Each row below holds a small network's activations on one input, seen along a few directions.
Each table varies a few parts of the input and shows all the possible inputs, shuffled.
A made-up example of a description, with smaller parts first: one of 6 places along a line, together with either a single point or one of 9 places around a ring or (one of 3 separate values, together with one of 5 places around a ring).
Shared parts are said once, and a part with two or three values counts as separate values.

Other details of the inputs shift rows strongly along three fixed directions, in all tables alike. That doesn't count.

Rows:
x1: -5, 2, 92, -15, 49, 34, 24, 21, -5, -13, 40
x2: -53, -87, -17, -26, 37, 75, -38, -44, 15, 30, -15
x3: -34, 7, 5, 39, -15, -72, -1, -65, -1, 42, -14
x4: -2, 16, 30, 34, -7, -55, 43, 52, -5, -25, 31
x5: -1, 9, 53, -3, 57, 24, -28, -91, 42, 48, -5
x6: 8, 80, 9, 27, -21, -44, 4, 31, -1, -13, 6
x7: -12, -34, -49, 2, -35, 1, -5, 85, -15, -36, 5
x8: 16, 47, 34, 0, -30, -67, 8, 27, -34, -18, 18
x9: 20, -12, -40, -38, -67, -5, -22, 48, -55, -40, 8
x10: -30, 21, 81, -12, 55, 32, 7, 34, 3, 9, 14
x11: 19, -35, -43, -25, -48, 6, 19, 68, -36, -34, -2
x12: 16, -19, -63, 8, -30, 15, 4, 68, 7, -59, 20
x13: 13, -87, -60, -2, -30, -19, -9, -26, 4, 14, -30
x14: -3, -90, -63, 10, -21, -22, -16, -18, 15, 11, -25
x15: -8, 64, 60, -16, 50, 46, -7, 16, 16, 12, 11
x16: -3, -20, 46, 33, 101, 21, -17, -90, -50, 51, 1
x17: -5, -64, -78, 32, -18, 1, -15, -28, 34, -12, -24
x18: -42, -22, 5, 56, 4, -65, 36, -52, 14, 24, -9
x19: 19, -18, 5, 56, 5, -53, 43, -70, 35, -6, -1
x20: 24, 2, -4, -70, 2, 104, -35, 20, -16, -15, 9
x21: -16, 87, 1, 21, -22, -44, 9, 18, -13, -24, 13
x22: 22, 41, 27, 2, -21, -58, 32, 43, -22, 5, 7
x23: 8, -78, -17, -33, 39, 84, -32, -61, 34, 8, -17
x24: 38, 12, -59, -24, -53, 9, -26, 50, -18, -38, 3
x25: -4, -23, 11, 40, 5, -75, 24, -48, 22, 38, -20
x26: -5, 2, -5, 59, 11, -54, 27, -55, 42, 16, -26
x27: -4, -5, -48, -14, -54, -6, -42, 72, -29, -18, 0
x28: -12, 76, -6, 27, -9, -34, 41, 36, 1, -6, 0
x29: 11, -24, 18, 27, -10, -63, 46, -62, 0, 31, -24
x30: -31, -41, -34, -29, 26, 87, -63, -70, 26, 34, -17
x31: 2, -64, -59, -1, -40, -27, -52, -30, 0, 19, -18
x32: -23, -106, -4, -26, 40, 65, -44, -45, 24, 19, -3
x33: 8, 45, 22, 10, -15, -61, 22, 50, -13, 10, 9
x34: -1, 13, -8, 52, 5, -55, 17, -59, 38, 30, -30
x35: -18, 35, 68, 8, 58, 51, 14, 18, 24, -22, 33
x36: 39, 6, -65, -24, -44, 11, -7, 58, -10, -29, -4
x37: 15, -80, -60, -6, -33, -18, -16, -25, 1, 18, -30
x38: -42, 51, 70, -26, 37, 33, -10, 17, -15, 28, 21
x39: -22, 14, -18, 54, 7, -50, 35, -65, 33, 27, -26
x40: 24, -72, -70, 13, -31, 6, 11, -50, 14, -18, -22
x41: 34, -10, -61, -18, -44, 23, 22, 56, -16, -49, -5
x42: 28, 7, -1, 31, -9, -48, 43, -77, 17, 22, -27
x43: 5, -10, -45, -26, -51, -16, -44, 63, -33, -33, 12
x44: -45, -9, 0, -62, 6, 80, -67, 36, -33, -13, 21
x45: -5, 7, 89, -23, 50, 31, 22, 22, -6, -5, 30
x46: 19, 63, 73, -36, 26, 48, 0, -13, -12, -4, 20
x47: 36, 70, -16, 59, 32, -32, 28, 23, -68, -18, 12
x48: -9, -31, 4, -63, 22, 80, -42, 58, -9, 2, 11
x49: -49, -43, -1, -35, 23, 94, -22, 53, -13, -25, 32
x50: -22, -4, -64, -17, -46, 2, -13, 75, -30, -7, -2
x51: 23, 43, 28, -2, -30, -51, 44, 33, -34, 3, 4
x52: -9, 27, -76, -10, -50, 15, -28, 53, -18, -30, 2
x53: 28, 43, 15, 26, -7, -39, 54, 34, 5, -36, 15
x54: 14, 21, -1, 40, -7, -64, -6, -72, 28, 24, -13
x55: 15, 62, 75, -39, 27, 43, -6, -19, -16, -18, 24
x56: 32, -44, -74, -2, -38, -5, -31, -47, 15, 8, -27
x57: 30, 11, -2, 29, -13, -51, 34, -83, 15, 27, -26
x58: 0, -53, -83, 22, -20, 0, -19, -27, 32, 4, -37
x59: 22, 49, 34, -2, -39, -54, 26, 24, -41, -6, 11
x60: -24, 11, -25, -52, 20, 105, -40, 38, 0, -4, 7
x61: -8, -112, 6, -31, 24, 80, -20, -59, 4, 4, 4
x62: -1, -89, -1, -51, 20, 74, -33, -61, 0, 35, -20
x63: -20, 53, 1, 48, -5, -29, 54, 35, 6, -36, 24
x64: -1, 42, 65, -14, 61, 44, 13, 19, 23, -6, 19
x65: -3, 36, 67, -8, 60, 44, 15, 17, 23, -15, 29
x66: 16, -7, 19, 20, -24, -68, 21, -71, -8, 40, -19
x67: 0, 65, 69, -27, 42, 33, -28, -2, 5, -11, 29
x68: -2, 13, 87, -29, 50, 30, 20, 24, -6, 4, 20
x69: 17, 1, 0, -69, 9, 89, -61, 20, -13, -35, 19
x70: 26, 0, -1, 35, -5, -48, 49, -78, 21, 17, -28
x71: -21, -53, -92, 24, -20, 4, -6, -35, 26, 0, -31
x72: -10, 38, 22, 26, -9, -54, 34, 57, -8, 0, -1
x73: 29, -56, -77, 2, -28, -3, -13, -41, 22, 5, -33
x74: -13, -3, 11, 42, -11, -75, -4, -55, 13, 48, -22
x75: -21, 13, 57, 5, 54, 20, -44, -101, 33, 28, -5
x76: -6, 49, 21, 19, -17, -57, 19, 53, -13, 10, 2
x77: -12, 54, 28, 17, -25, -65, -5, 37, -25, -12, 12
x78: 28, 39, 18, 30, -17, -28, 68, 23, -6, -46, 23
x79: -23, -35, 17, 66, 5, -68, 28, -47, 23, 14, -3
x80: 32, 55, 11, 16, -9, -39, 50, 35, 3, -20, 2
x81: 4, 36, 90, -40, 31, 24, -16, 9, -20, 12, 25
x82: -8, 68, 63, -16, 43, 45, -18, 11, 13, 11, 14
x83: -6, -17, -54, -11, -41, -2, -15, 84, -18, -13, -9
x84: 26, 10, -71, -16, -39, 9, -18, 67, -2, -25, -2
x85: -6, -7, 51, 4, 71, 27, -2, -84, 50, 40, -10
x86: 23, 4, -70, -13, -34, 11, -9, 69, 2, -29, -4
x87: -24, -57, -89, 29, -20, 5, -4, -35, 25, -10, -20
x88: -6, -21, 6, -66, 12, 77, -61, 50, -15, 6, 16
x89: 5, 35, 87, -40, 34, 26, -8, 14, -15, 20, 22
x90: -11, -48, 78, -3, 53, 22, 21, -90, 12, 32, 0
x91: -28, 51, 11, 20, -14, -50, 38, 49, -18, 9, 3
x92: -26, -16, -64, -11, -39, 5, 2, 80, -24, -17, -4
Description of these inputs: one of 2 separate values, together with either a single point or (one of 5 places along a line, together with one of 9 places along a line).
Question: Changing only the choice among 2 separate values turns x45 into x53. The same change can be made to x32. Which row results?
Answer: x65
Question: Changing only the choice among 2 separate values turns x63 into x49. The same change can be made to x17. Which row results?
Answer: x7
Question: Changing only the choice among 2 separate values turns x48 into x86. The same change can be made to x81. Which row results?
Answer: x24
Question: Which other rows does x19 become when the choice among 2 separate values takes its other values? List them by row number.
Answer: x1
Question: A walk changes only the place on the line of 9. It starts at x35 and steps to x17. List the rest of the walk in order.
Answer: x26, x58, x34, x15, x82, x6, x75
Question: A walk changes only the place on the line of 5. It starts at x21 and steps to x75. List the rest of the walk in order.
Answer: x67, x69, x55

Rows:
x93: 0, 35, 9, 27, 3, -26, 11, -12, -4, 10, -8
x94: 30, -21, -32, -25, -10, 54, -24, 6, -19, -27, -1
x95: -10, -36, -54, 23, -22, -28, 10, -4, -11, -8, -19
x96: 26, 7, 28, 16, -5, -32, 27, -17, -20, 0, 9
x97: 6, -12, -34, -44, -15, 44, -28, 20, -4, -9, -17
x98: -1, 13, 23, 20, -1, -36, 16, -2, -7, 23, 0
x99: -15, -71, -27, 8, 27, 33, -35, -83, 35, 24, -10
x100: 2, 75, 0, -11, -23, -25, 20, 92, -48, -32, 23
x101: -9, 25, 24, -13, 37, 46, 2, 27, -4, -1, 21
x102: -2, 21, 39, -37, 19, 34, -7, 27, -9, 14, 17
x103: -1, 6, 32, 20, -6, -37, 21, 0, 9, 4, -3
x104: -23, 8, 46, -16, 23, 38, -4, 26, -16, -15, 19
x105: -14, 9, 42, -15, 29, 39, -2, 33, -19, 2, 11
x106: -10, 26, 2, 29, 11, -24, 30, -12, -2, 3, 7
x107: -5, -47, -21, -20, -10, 40, -31, 31, -4, -13, -1
x108: -4, 15, 31, -26, 37, 41, 11, 33, 6, -2, 11
x109: -3, 5, 32, 14, -11, -34, 27, -6, 11, 1, -4
x110: -5, -33, -28, -29, -12, 35, -43, 22, -13, -6, 12
x111: -12, 20, 20, 15, -5, -40, 8, -15, -10, 5, 14
x112: 4, -17, -34, -21, -12, 46, -41, 25, 2, -17, -2
x113: 31, -41, -52, 18, -19, -24, 18, -20, -5, -20, -9
x114: 2, 19, 25, 1, -16, -40, 16, -12, 8, 10, 8
x115: 2, 21, 11, 28, 8, -30, 19, -5, 19, 1, 10
x116: 6, 33, 18, 16, 1, -38, -3, -11, 7, 2, -7
x117: -23, -31, 43, 7, 65, 24, -12, -78, 34, 28, 0
x118: -12, -11, 49, -8, 38, 31, -16, -89, 41, 31, -13
x119: 5, -17, -28, -43, -18, 42, -36, 14, 5, -18, -10
x120: 5, -20, -33, -49, -17, 39, -27, 22, -8, -2, -6
x121: 3, 21, 21, 0, -11, -37, 23, -11, 0, 21, 0
x122: 9, 33, 20, 9, -5, -38, 4, -11, 12, 2, -10
x123: -23, 9, 39, -16, 33, 38, 1, 27, -9, -21, 18
x124: 1, 34, 16, 19, 1, -38, -3, -12, 0, -1, -5
x125: 11, -20, -52, 23, -38, -20, -4, -13, 23, -5, -13
x126: 3, 24, 8, 15, 1, -24, 38, -11, 17, 8, 0
x127: -22, -62, -28, 9, 18, 40, -38, -93, 28, 19, -14
x128: -4, 22, 34, -28, 22, 45, 8, 22, 17, -14, 23
x129: 9, 35, 14, 8, -1, -34, 10, -10, 4, 13, -17
x130: 29, -23, -36, -18, -8, 59, -16, 6, -13, -26, 7
x131: -8, 34, 15, 17, 1, -36, 1, -21, -5, -6, -4
x132: -6, 14, 22, 23, 0, -35, 16, -4, -13, 20, 3
x133: -1, 34, 6, 34, 5, -21, 19, -11, 3, 11, 0
x134: 6, -38, -38, 12, -45, -35, -5, -2, 6, 2, -11
x135: 3, 22, 18, 13, -1, -40, 11, -4, -7, 24, 4
x136: -11, -18, -37, -19, -11, 49, -38, 12, -9, -23, 1
x137: -3, -44, -47, 26, -23, -32, -3, -3, 5, -12, -15
x138: 4, 32, 7, 31, 5, -21, 19, -9, 9, 14, -2
x139: -18, -34, 50, -9, 53, 28, 6, -77, 32, 38, -18
x140: 1, -26, -42, -18, 4, 49, -19, 27, 2, -6, 4
x141: 0, -39, -25, -32, -15, 42, -24, 28, -10, 5, -2
x142: 2, 19, 23, 14, -5, -43, 4, -4, 1, 13, 11
x143: 15, 5, -65, 0, -46, -18, 8, 103, -14, -52, 12
x144: 16, 3, -53, -6, -62, -16, 15, 109, -31, -36, -3
x145: -20, 15, 39, -22, 23, 39, -3, 24, -27, 3, 20
x146: -9, 5, 28, 29, 1, -36, 15, -3, -2, 2, 2
x147: -7, 11, 26, 24, -5, -38, 9, -4, -5, 8, 10
x148: 30, -44, -45, 18, -25, -25, 17, -12, -12, -22, -14
x149: 1, 34, 32, -26, 22, 47, -7, 23, 0, 3, 3
x150: 34, -32, -57, 21, -25, -19, 15, -23, -3, -17, -4
x151: -3, 6, 23, 26, 9, -37, 20, 0, 12, -1, -1
x152: 8, 28, 16, 4, -2, -40, 12, -9, 1, 20, -6
x153: 4, -14, -36, -35, -18, 52, -21, 20, 0, -9, -12
x154: -10, -39, -48, 23, -31, -28, 5, -5, -18, -1, -19
x155: 12, -18, -58, 22, -33, -17, 3, -13, 14, 7, -21
x156: -14, 11, 36, -16, 39, 39, 3, 34, -12, -4, 10
x157: 6, -39, -48, 15, -25, -29, 11, 2, 7, 1, -26
x158: 4, -39, -41, 19, -40, -35, -12, -3, 1, 4, -8
x159: -1, 34, 30, -19, 27, 46, -12, 24, -6, 3, 6
x160: 10, 57, 7, -10, -23, -20, 43, 99, -7, -49, 25
x161: 12, -25, -47, 2, -39, -39, -17, -12, 9, 2, -15
x162: 0, 7, 26, 20, 4, -36, 26, 0, 17, -2, -4
x163: -9, 8, 45, -30, 23, 38, 9, 29, 10, -16, 11
x164: 4, 30, 15, 20, -11, -22, 24, -16, 24, -1, 1
x165: 26, 30, 37, -32, 25, 42, -9, 7, -23, -19, 10
x166: -2, 11, 18, 25, 13, -34, 28, 4, 2, 9, -7
x167: 12, -14, -56, 13, -29, -31, -17, -10, -3, 6, -29
x168: -7, -72, -31, -3, 25, 38, -23, -83, 39, 38, -22
x169: -11, 24, 8, 29, 7, -28, 23, -14, 7, -8, 14
x170: -19, 18, 26, -18, 42, 42, 9, 25, -12, -10, 18
x171: -4, -28, -33, -30, -8, 38, -35, 25, -22, 4, 6
x172: -5, 36, 30, -25, 30, 38, -20, 21, -16, 1, 4
x173: 28, -47, -38, 19, -34, -26, 11, -16, -19, -14, -14
x174: 4, 30, 13, 33, 0, -25, 12, -10, 17, 3, 5
x175: -8, 37, 8, 26, 2, -25, 16, -17, -10, 5, -6
x176: 0, -38, -31, -28, 0, 41, -18, 30, 14, -20, 2
x177: -3, -14, -66, 30, -32, -16, 2, -13, -5, -4, -13
x178: -10, -13, 48, -2, 44, 30, -23, -86, 40, 35, -12
x179: 5, -35, -56, 9, -26, -26, 19, -9, 15, -1, -21
x180: -2, 26, 39, -32, 24, 29, -24, 24, -4, -1, 20
x181: 3, -25, -26, -47, -19, 36, -34, 16, 2, -12, 1
x182: -12, -26, -36, -32, -11, 39, -30, 22, -29, -3, 8
x183: 22, 15, 43, -34, 20, 38, -3, 11, -28, -8, 28
x184: -16, -29, 39, 3, 68, 26, -4, -74, 32, 42, -8
x185: 31, 22, 20, 7, 0, -36, 16, -25, -18, -2, 5
x186: -1, 26, 18, 14, 0, -43, -1, -12, -2, 7, 6
x187: -20, 15, 31, -17, 37, 39, 2, 24, -3, -21, 25
x188: -2, 9, 26, 12, -7, -31, 35, -3, 2, 11, -10
x189: 0, 13, 25, 7, -12, -33, 29, -8, 0, 19, -3
x190: -5, 15, 8, 27, 18, -32, 28, -4, 3, 7, 0
x191: -3, -40, -25, -21, -6, 42, -23, 37, -14, -3, -6
x192: 4, 18, 26, 8, -10, -42, 10, -7, 7, 13, 8
x193: 5, -18, -56, 10, -30, -36, -14, -7, -13, 9, -15
x194: 16, 72, 3, -12, -22, -27, 15, 99, -36, -23, 20
x195: -2, 31, 12, 35, 1, -24, 12, -13, 11, 0, 7
x196: 4, -40, -38, 6, -49, -32, 0, -10, 8, 0, -12
x197: -31, -32, 55, 1, 45, 22, -19, -85, 13, 36, 4
x198: -18, -55, -29, -7, 22, 30, -45, -92, 8, 30, -33
x199: -2, 33, 29, -25, 18, 54, 8, 20, 7, -1, 10
x200: 3, -29, -36, -24, -6, 47, -21, 25, 16, -17, 7
x201: -7, 33, 34, -15, 24, 43, -20, 20, -3, -11, 15
x202: -9, 29, 16, 12, -2, -42, 4, -16, -9, 0, 8
Question: Describe the family of inputs behind these rows.
Answer: one of 10 places around a ring, together with either a single point or (one of 2 separate values, together with one of 5 places along a line)
Question: Changing only the place on the ring of 10 turns x191 into x167. The same change can be made to x107. Which row results?
Answer: x116
Question: Changing only the place on the ring of 10 turns x134 into x178. The same change can be made to x132. Which row results?
Answer: x93
Question: Changing only the place on the ring of 10 turns x174 into x115. The same change can be made to x133. Which row results?
Answer: x101
Question: List by row number the other rows that have the place on the ring of 10 in common with x161.
Answer: x100, x120, x152, x180, x181, x185, x186, x193, x194, x202
Question: Which other rows does x177 become when the place on the line of 5 takes its other values? List them by row number.
Answer: x133, x138, x155, x199
Question: Which other rows does x118 become when the place on the ring of 10 takes its other values? List them by row number.
Answer: x109, x114, x119, x128, x160, x163, x164, x181, x196
Question: Which other rows does x182 become when the choice among 2 separate values takes its other values? List them by row number.
Answer: x111

Rows:
x203: -2, 5, -15, 45, -29, -79, 49, 1, 14, 4, -8
x204: 2, -29, 3, -33, 17, 62, -3, 45, -12, -27, 16
x205: -12, -35, 49, 6, 43, 21, 5, -53, 27, 20, 1
x206: 10, -16, -59, -18, -5, 67, -11, 42, 15, -41, 3
x207: 13, -26, -10, -44, 1, 44, -40, -2, -17, -3, 4
x208: 13, 20, -7, -56, 22, 102, -46, 15, 4, -21, 11
x209: 32, 82, 7, -17, -39, -21, 30, 110, -58, -43, 26
x210: -29, -77, -12, 25, 33, 10, -19, -91, 31, 33, -25
x211: 5, -11, -54, -34, -32, 27, -45, 52, -18, -9, -9
x212: 32, -9, -77, 20, -85, -71, -4, 30, -17, -18, -14
x213: 3, 31, 67, 37, 31, -42, 66, -24, -2, 8, 6
x214: -11, 83, 67, -1, 23, -6, 4, 21, -24, 4, 27
x215: -19, -69, -67, 13, -10, 13, -20, -17, 4, -5, -8
x216: -18, 1, 37, -9, 39, 23, -34, -60, 7, 38, -5
x217: -3, -7, -39, 48, -31, -78, 35, 6, 9, 2, -18
x218: -5, 49, 81, -27, 28, 21, -6, -3, 0, 15, 12
x219: -3, 66, 65, 8, 14, -43, 21, -16, 4, 29, 7
x220: -8, -58, -35, 36, -21, -51, 16, -56, 32, 15, -24
Question: Changing only one part turns x205 into x212. The same change can be made to x210. Which row results?
Answer: x216
Question: Describe the family of inputs behind these rows.
Answer: one of 2 separate values, together with either a single point or one of 8 places along a line
Question: Which other rows does x208 become when the choice among 2 separate values takes its other values? List them by row number.
Answer: x206
